A small network was shown many inputs. Here are its activations along a few directions, one row for each input.
Each table varies a few parts of the input and shows all the possible inputs, shuffled.
Descriptions start from the smaller parts, as in this example, which fits no table here: values(2) and (point or ring(11) or (line(6) and ring(8))).
Shared parts are said once, and a part with two or three values counts as separate values.
(in the rows, 128 means zero)

Other details of the inputs vary at random and push rows far along three fixed directions, the same in every table; ignore that.

Rows:
x1: [121 134 126 125 133 132 125 133 131 126 128]
x2: [157 145 152 141  99 117 135 156 129 143 139]
x3: [126 131 123 124 125 130 130 117 120 127 128]
x4: [126 124 126 119 135 123 126 128 128 132 130]
x5: [121 119 127 124 132 125 128 131 128 130 127]
x6: [122 121 127 121 131 125 129 131 131 127 124]
x7: [124 132 127 129 137 133 126 131 126 128 131]
x8: [116 134 130 128 132 129 129 130 132 129 126]
x9: [122 136 125 119 129 129 123 127 128 126 130]
x10: [122 123 127 128 129 129 127 123 134 131 134]
x11: [124 120 125 130 129 136 130 126 125 128 132]
x12: [125 134 131 123 134 134 126 128 121 125 128]
x13: [125 132 126 122 123 132 132 120 120 126 125]
x14: [158 131 145 141  93 117 131 154 130 144 146]
x15: [118 129 124 126 123 129 126 124 117 126 127]
x16: [123 133 128 125 128 133 130 123 117 125 125]
x17: [124 127 124 123 135 127 137 127 128 135 127]
x18: [124 120 130 122 134 129 134 129 127 129 127]
x19: [119 123 129 127 127 131 127 127 134 126 128]
x20: [119 125 124 127 133 124 132 133 127 132 125]
x21: [122 135 124 123 132 131 125 130 133 129 130]
x22: [125 134 126 124 135 134 128 128 129 132 133]
x23: [124 126 126 116 132 123 126 130 130 130 127]
x24: [128 122 124 126 128 136 131 122 129 130 133]
x25: [119 121 128 130 129 130 126 127 131 127 130]
x26: [127 124 124 125 127 134 130 120 126 128 132]
x27: [122 122 124 126 125 135 129 129 130 125 129]
x28: [123 127 122 125 134 123 133 129 130 135 128]
x29: [122 134 129 128 134 131 131 124 131 134 130]
x30: [124 135 127 121 125 133 131 121 121 127 125]
x31: [127 125 126 124 126 136 131 123 127 125 128]
x32: [184 114 123 161 146 143  82 108 138 144  58]
x33: [117 125 131 130 131 128 124 127 130 128 130]
x34: [122 133 122 124 126 127 126 120 122 128 129]
x35: [160 132 143 139  92 117 128 151 124 142 144]
x36: [119 134 126 123 123 130 126 125 121 125 124]
x37: [124 135 127 122 135 135 130 129 130 127 129]
x38: [123 124 131 125 128 135 132 124 133 127 130]
x39: [120 128 130 124 128 128 125 124 135 130 129]
x40: [123 132 122 123 122 127 127 120 123 126 125]
x41: [125 134 124 123 127 130 130 118 120 128 128]
x42: [119 132 131 132 136 130 130 128 127 132 129]
x43: [120 131 124 124 121 129 127 124 120 125 124]
x44: [183 112 118 163 148 138  77 107 139 147  62]
x45: [123 130 121 125 124 128 127 119 121 129 129]
x46: [125 124 131 119 137 127 132 130 124 126 128]
x47: [124 122 129 129 129 137 133 127 129 126 129]
x48: [123 124 128 118 133 124 127 133 128 126 125]
x49: [126 122 129 120 132 128 134 127 130 129 126]
x50: [124 123 129 126 130 133 131 121 132 130 133]
x51: [156 130 144 142  92 117 127 156 121 138 141]
x52: [124 123 128 126 128 136 131 125 123 124 130]
x53: [118 127 132 126 129 130 126 127 132 127 128]
x54: [123 132 128 124 134 132 124 128 120 126 131]
x55: [120 132 125 127 134 131 124 133 128 127 130]
x56: [118 132 125 126 125 128 125 125 118 126 127]
x57: [120 127 125 124 132 125 133 133 130 131 122]
x58: [181 146 109 178 126  63 155 124 158  36 149]
x59: [127 125 128 117 136 125 131 126 127 130 131]
x60: [157 135 151 141  96 113 127 152 129 145 145]
x61: [124 122 125 120 130 123 129 127 133 130 126]
x62: [121 131 126 127 127 131 128 122 116 127 128]
x63: [122 121 130 130 131 132 129 125 129 128 132]
x64: [121 122 126 127 126 134 129 128 133 125 127]
x65: [127 121 127 121 133 127 133 125 129 132 130]
x66: [157 132 145 139  90 118 129 156 125 136 139]
x67: [124 121 124 122 132 123 129 126 131 132 130]
x68: [123 134 125 122 132 129 122 125 125 128 133]
x69: [125 123 126 127 129 135 132 122 132 130 133]
x70: [122 124 124 125 126 132 128 125 136 128 130]
x71: [182 115 119 160 143 137  75 107 139 145  58]
x72: [121 128 122 122 131 123 133 130 133 133 124]
x73: [123 134 123 125 135 130 125 129 131 131 133]
x74: [121 134 127 121 130 131 122 130 125 124 127]
x75: [126 122 127 128 130 138 132 126 127 125 129]
x76: [120 134 133 130 135 132 132 128 128 129 127]
x77: [124 121 125 129 128 134 129 124 122 126 132]
x78: [121 122 128 120 134 124 126 133 125 129 128]
x79: [120 124 133 130 133 130 128 125 127 129 132]
x80: [159 136 153 139  96 116 131 151 128 144 145]
x81: [123 119 128 124 134 127 131 129 125 130 129]
x82: [117 135 127 126 132 128 128 127 135 132 127]
x83: [119 121 125 130 127 132 127 129 130 127 130]
x84: [124 134 128 126 137 135 129 131 127 126 129]
x85: [122 128 134 124 130 133 131 124 132 128 129]
x86: [122 128 125 128 126 130 129 121 115 126 128]
x87: [115 132 129 131 133 128 127 130 129 131 128]
x88: [121 126 135 128 132 133 130 125 128 127 129]
x89: [127 135 127 121 133 132 126 124 124 128 132]
x90: [119 134 127 129 134 127 128 125 133 133 131]
x91: [120 132 127 124 132 130 121 130 122 125 130]
x92: [121 124 128 125 126 130 127 124 136 129 130]
x93: [145 144  94 165 161  78 156  91 144  20 132]
x94: [122 120 127 131 129 135 130 127 128 129 132]
x95: [122 125 126 127 136 126 135 131 125 132 126]
x96: [158 132 154 142  96 119 134 155 127 138 142]
x97: [121 120 124 129 127 134 127 129 127 127 131]
x98: [122 135 123 122 123 128 126 122 124 127 126]
x99: [127 126 130 116 135 127 132 128 127 127 127]
x100: [125 136 129 119 132 134 128 126 125 125 129]
x101: [125 124 128 126 128 137 133 125 133 127 129]
x102: [124 128 126 122 134 128 138 129 130 132 123]
x103: [159 131 150 135 103 111 130 160 120 142 141]
x104: [122 127 128 125 135 128 138 131 126 131 125]
Each input here is: ring(8) and (values(3) or ring(10)).
Q: Changing only the ring(8) part turns x74 into x54. The same change can be made to x53. Which row results?
A: x79
Q: Changing only the ring(8) part turns x97 into x11. The same change can be made to x87. Which row results?
A: x42
Q: Changing only the ring(8) part turns x84 into x73. The same change can be made to x52. Which row results?
A: x35
Q: List by row number the other rows that have the ring(8) part in common with x98.
A: x9, x21, x23, x39, x40, x58, x61, x70, x71, x72, x82, x92
Q: Which other rows does x104 become when the values(3) part takes its other values? List them by row number.
A: x18, x46

Rows:
x105: [129 123 127 130 122 125 126 128 131 126 127]
x106: [131 134 129 130 128 125 130 126 126 129 125]
x107: [132 131 126 124 128 123 126 129 130 128 127]
x108: [134 129 127 128 128 126 129 126 122 126 128]
x109: [132 128 131 126 130 126 127 130 127 125 127]
x110: [134 131 128 127 129 128 128 130 124 125 127]
x111: [130 132 131 133 131 128 127 130 126 127 128]
x112: [132 131 126 125 128 125 126 130 128 127 127]
x113: [134 130 127 127 128 124 129 125 123 128 128]
x114: [130 128 131 133 127 130 127 128 131 125 129]
x115: [131 118 160 107 103 183  87 150 105 228 101]
x116: [128 131 129 132 130 124 125 131 130 128 128]
x117: [131 132 127 126 127 125 128 130 129 127 125]
x118: [131 128 126 130 123 127 126 125 132 128 129]
x119: [127 130 130 131 130 123 125 131 132 129 128]
x120: [ 95 115 111 112 150 142 124 107 126 125 118]
x121: [131 127 125 128 121 125 127 125 130 128 127]
x122: [132 118 130 133 130 128 133 129 138 129 131]
x123: [129 133 128 131 129 125 126 129 130 129 128]
x124: [129 132 128 132 130 125 126 131 129 128 128]
x125: [132 132 129 133 126 132 128 126 128 126 129]
x126: [131 134 130 131 130 128 128 127 126 128 128]
x127: [129 129 130 131 129 126 123 131 134 127 129]
x128: [129 124 126 131 122 126 126 128 129 125 127]
x129: [130 131 127 131 125 127 126 126 133 128 129]
x130: [132 129 125 126 127 121 126 127 127 129 127]
x131: [130 125 127 128 128 121 125 130 128 128 127]
x132: [130 131 127 132 125 129 126 128 132 127 129]
x133: [134 116 129 129 131 124 134 130 133 130 128]
x134: [129 130 131 131 129 125 129 129 127 127 125]
x135: [ 94 132 136 103 102 133 159 144 114 129 174]
x136: [134 132 128 126 129 128 128 128 125 125 127]
x137: [131 131 129 134 126 133 128 127 128 125 129]
x138: [129 126 127 133 124 128 125 128 131 126 129]
x139: [129 129 128 128 128 124 127 132 129 126 125]
x140: [128 132 127 131 128 124 128 131 128 128 125]
x141: [130 130 132 132 130 129 126 129 130 126 130]
x142: [133 127 127 130 125 127 129 126 122 125 127]
x143: [132 120 131 133 131 130 132 131 139 130 130]
x144: [130 127 126 133 124 129 125 127 129 126 129]
x145: [132 127 129 129 129 126 127 129 122 126 127]
x146: [127 129 129 131 128 122 127 131 131 128 125]
x147: [133 128 127 129 122 128 129 123 126 126 127]
x148: [127 130 128 132 128 124 127 132 129 128 125]
x149: [133 133 129 126 128 126 130 127 127 127 125]
x150: [ 97 126 139  99 112 127 164 153 126 134 177]
x151: [131 132 127 125 127 123 128 129 130 128 125]
x152: [134 132 128 125 129 126 128 127 126 127 127]
x153: [131 125 128 132 123 130 129 126 125 124 127]
x154: [128 128 128 133 126 129 125 130 132 126 129]
x155: [132 128 128 133 125 132 128 126 126 125 129]
x156: [131 127 125 128 128 123 126 130 125 127 128]
x157: [131 127 124 128 124 124 127 127 126 127 127]
x158: [131 135 130 130 130 126 128 126 127 129 128]
x159: [129 128 129 127 128 122 127 132 131 127 125]
x160: [132 127 124 127 124 122 127 126 127 129 126]
x161: [131 127 125 130 122 127 127 126 128 127 127]
x162: [132 125 128 130 125 127 129 127 123 125 126]
x163: [133 122 132 132 135 128 131 132 139 131 130]
x164: [129 130 129 132 129 127 124 131 132 127 129]
x165: [133 128 127 129 125 127 130 125 122 126 127]
x166: [132 128 125 127 127 123 126 128 126 128 128]
x167: [130 131 127 128 128 125 127 132 128 127 125]
x168: [131 123 131 132 136 125 133 133 137 131 130]
x169: [ 96 122 117 116 155 149 123 108 128 124 121]
x170: [133 133 129 127 128 128 130 128 125 126 125]
x171: [ 97 121 111 109 154 143 123 110 127 125 118]
x172: [133 129 130 127 130 128 127 130 125 125 127]
x173: [132 129 128 131 124 130 128 123 128 127 129]
x174: [133 121 131 128 134 125 135 133 136 129 127]
x175: [131 130 130 129 129 127 129 130 125 125 125]
x176: [132 132 129 128 129 128 130 130 124 125 125]
x177: [128 127 129 133 126 127 125 129 134 126 129]
x178: [131 132 130 132 130 131 127 129 127 126 130]
x179: [134 128 127 127 125 126 130 124 124 127 127]
x180: [131 134 129 131 128 127 130 128 125 128 125]
x181: [133 128 127 129 129 126 128 128 121 126 128]
x182: [130 123 127 129 125 122 126 129 128 127 126]
x183: [131 122 131 131 134 124 135 133 136 131 127]
x184: [130 133 128 129 128 126 124 128 133 129 129]
x185: [130 126 126 129 128 122 125 130 126 127 127]
x186: [129 133 127 130 128 124 128 129 129 129 125]
x187: [132 134 130 130 129 129 127 126 129 127 130]
x188: [133 128 127 130 123 130 129 124 125 125 127]
x189: [129 131 131 132 129 127 129 130 125 126 125]
x190: [132 132 129 131 126 131 128 125 130 127 129]
x191: [132 126 130 128 129 124 127 128 124 126 127]
x192: [129 125 128 132 124 126 124 128 133 127 129]
x193: [130 133 129 132 129 128 130 129 124 127 125]
x194: [130 133 130 133 131 128 128 129 125 127 128]
x195: [131 128 127 127 129 124 125 132 129 126 127]
x196: [131 126 125 129 124 124 127 128 125 127 127]
x197: [130 129 130 134 127 132 127 128 129 125 129]
x198: [129 134 127 130 129 123 126 128 131 130 128]
x199: [130 131 128 132 129 128 124 131 131 127 130]
x200: [129 131 132 132 131 126 127 129 128 127 128]
x201: [131 127 129 134 125 131 127 126 127 125 129]
x202: [133 116 129 131 128 127 134 129 136 128 129]
x203: [130 132 128 131 128 128 125 129 132 128 130]
x204: [ 92 138 136 101 105 125 158 147 120 135 172]
x205: [131 124 130 131 123 128 128 126 127 125 127]
x206: [131 129 131 128 129 126 129 130 127 125 125]
x207: [130 126 130 133 125 130 127 126 129 125 129]
x208: [131 128 126 132 123 128 126 126 130 127 129]
x209: [134 118 129 129 134 123 133 132 133 131 129]
x210: [ 96 118 114 109 154 141 122 110 130 126 118]
x211: [ 94 121 112 116 151 148 123 107 131 125 121]
x212: [132 124 129 129 126 125 128 127 125 126 126]
x213: [130 126 125 131 122 127 127 127 128 126 127]
x214: [ 98 120 114 115 150 150 126 102 126 125 121]
Q: Describe the family of inputs behind these rows.
A: ring(10) and (point or (values(2) and line(5)))
Q: Changing only the ring(10) part turns x196 into x211. The same change can be made to x120. Which row results?
A: x154
Q: Changing only the ring(10) part turns x205 into x191. The same change can be made to x153. Which row results?
A: x145
Q: Changing only the ring(10) part turns x169 into x201. The same change can be made to x163. Which row results?
A: x122
Q: List by row number the other rows that have the ring(10) part in common with x107.
A: x109, x110, x112, x136, x150, x152, x171, x172, x195, x210
Q: Which other rows does x178 become when the values(2) part takes its other values? List them by row number.
A: x199
Q: Which other rows does x134 become when the values(2) part takes its other values? List them by row number.
A: x146
Q: Which other rows does x140 become when the line(5) part takes its other values? List them by row number.
A: x146, x148, x186, x204
Q: List by row number the other rows that have the ring(10) part in common with x151.
A: x117, x139, x149, x159, x167, x170, x174, x175, x176, x206

Rows:
x215: [124 122 124 127 130 136 123 121 134 133 127]
x216: [124 122 122 122 130 127 127 123 132 134 120]
x217: [121 122 128 132 131 136 124 122 124 129 124]
x218: [124 130 126 123 137 131 121 126 133 132 125]
x219: [124 123 127 130 130 137 129 121 132 134 123]
x220: [129 123 126 122 137 132 130 123 127 134 123]
x221: [125 121 125 120 132 131 124 126 127 131 121]
x222: [120 130 125 125 133 129 124 126 136 135 122]
x223: [122 129 128 124 135 132 120 128 131 131 122]
x224: [119 120 125 130 127 133 120 123 128 130 124]
x225: [124 136 122 126 124 138 123 113 119 125 126]
x226: [125 123 130 128 133 140 127 123 127 128 124]
x227: [129 123 127 121 137 134 129 124 125 133 122]
x228: [153 132 140 142 109 121 135 141 130 131 141]
x229: [154 132 142 140 109 122 134 142 129 128 141]
x230: [117 128 126 128 133 128 118 128 128 131 122]
x231: [152 139 144 138 116 118 131 147 129 132 137]
x232: [154 131 136 134 108 111 132 144 130 134 137]
x233: [149 140 142 140 112 114 135 147 132 133 135]
x234: [ 58 155 128  82 104 127 178 140 109 110 204]
x235: [119 128 125 126 134 131 120 130 128 132 122]
x236: [123 122 126 126 129 138 122 123 130 129 125]
x237: [149 138 142 142 113 116 131 150 125 129 135]
x238: [143 148  90 153 158  81 149  88 140  31 130]
x239: [149 131 137 141 102 116 132 141 136 131 138]
x240: [124 130 131 126 139 135 125 128 127 130 121]
x241: [120 129 130 129 137 131 123 127 124 131 121]
x242: [149 130 137 143 103 117 128 146 129 126 139]
x243: [127 122 124 120 134 130 124 124 129 132 123]
x244: [125 122 125 126 131 137 122 121 133 130 127]
x245: [125 131 128 126 140 134 127 125 130 135 124]
x246: [123 129 125 124 136 130 122 126 134 135 125]
x247: [127 122 128 122 136 134 129 125 123 130 120]
x248: [123 121 127 126 134 129 126 124 120 130 120]
x249: [123 122 127 131 131 139 126 124 125 129 124]
x250: [126 123 126 123 134 131 131 122 128 134 119]
x251: [122 121 122 122 131 129 124 127 125 131 121]
x252: [121 120 124 124 130 127 121 125 124 131 120]
x253: [125 122 126 125 135 132 128 126 121 130 120]
Q: Changing only one part turns x240 into x247. The same change can be made to x231. Which row results?
A: x227
Q: Describe the family of inputs behind these rows.
A: values(3) and (point or (values(2) and line(6)))
Q: Which other rows does x252 become when the values(3) part takes its other values? List them by row number.
A: x224, x230
Q: Which other rows does x235 become when the values(2) part takes its other values? List them by row number.
A: x237
Q: List by row number the other rows that have the values(3) part in common with x239.
A: x215, x217, x219, x224, x225, x226, x228, x229, x236, x242, x244, x249
